Read these off the table that follows. Counting starts at 0.
1) Find the entry in row 2 and column 0.
2) Find the entry directly above the smallest entry.
3) Find the entry in row 1 and column 0.
4) Find the entry just right of the largest entry.
5) Find the entry just left of the largest entry.
6) Find the entry directly below 10.604.
7) Find the entry directly above 4.978.
8) Find the top-left entry.
  2.312    4.049    4.755    6.963    2.495    4.272    3.686   -6.747    4.446   -0.284    3.668   -2.571
  3.569    3.105   -2.815   -3.780    2.319    6.411    4.703    5.542    3.011    4.913    6.930    5.931
  2.818    3.211   11.254    7.213    5.577    3.300    9.118    3.482    4.558    2.944   10.604    4.135
 -1.151    5.051    6.036   -4.244    7.780    9.175   10.499    1.256    3.901    2.232   18.108    6.654
  8.838    6.242   12.846   11.301    6.493    1.217    0.940    4.615    2.175    2.175   10.798    3.760
  1.969    4.804    0.038    0.818    3.825    7.569    0.260   10.006    2.188    8.016   -4.988   -4.547
  3.313    1.230   11.563    3.593    1.577    1.368    1.238    2.704    3.958    5.789    3.554    5.235
  4.922    9.375   -0.514    6.722    5.143    0.725    1.062    0.280    2.592    4.557    0.041    2.441
 -0.058    2.155    6.694    5.358    3.214    2.117   -2.891    2.423    4.021    1.161   17.354    0.607
  1.640    0.686   -5.554   -0.002    6.854    4.613    4.741   11.812    4.978    2.503  -16.365    2.765
 -0.221    5.993    4.767   11.244    6.318   -0.162    8.568   -5.472    4.625    3.568    0.982    6.057
1) 2.818
2) 17.354
3) 3.569
4) 6.654
5) 2.232
6) 18.108
7) 4.021
8) 2.312
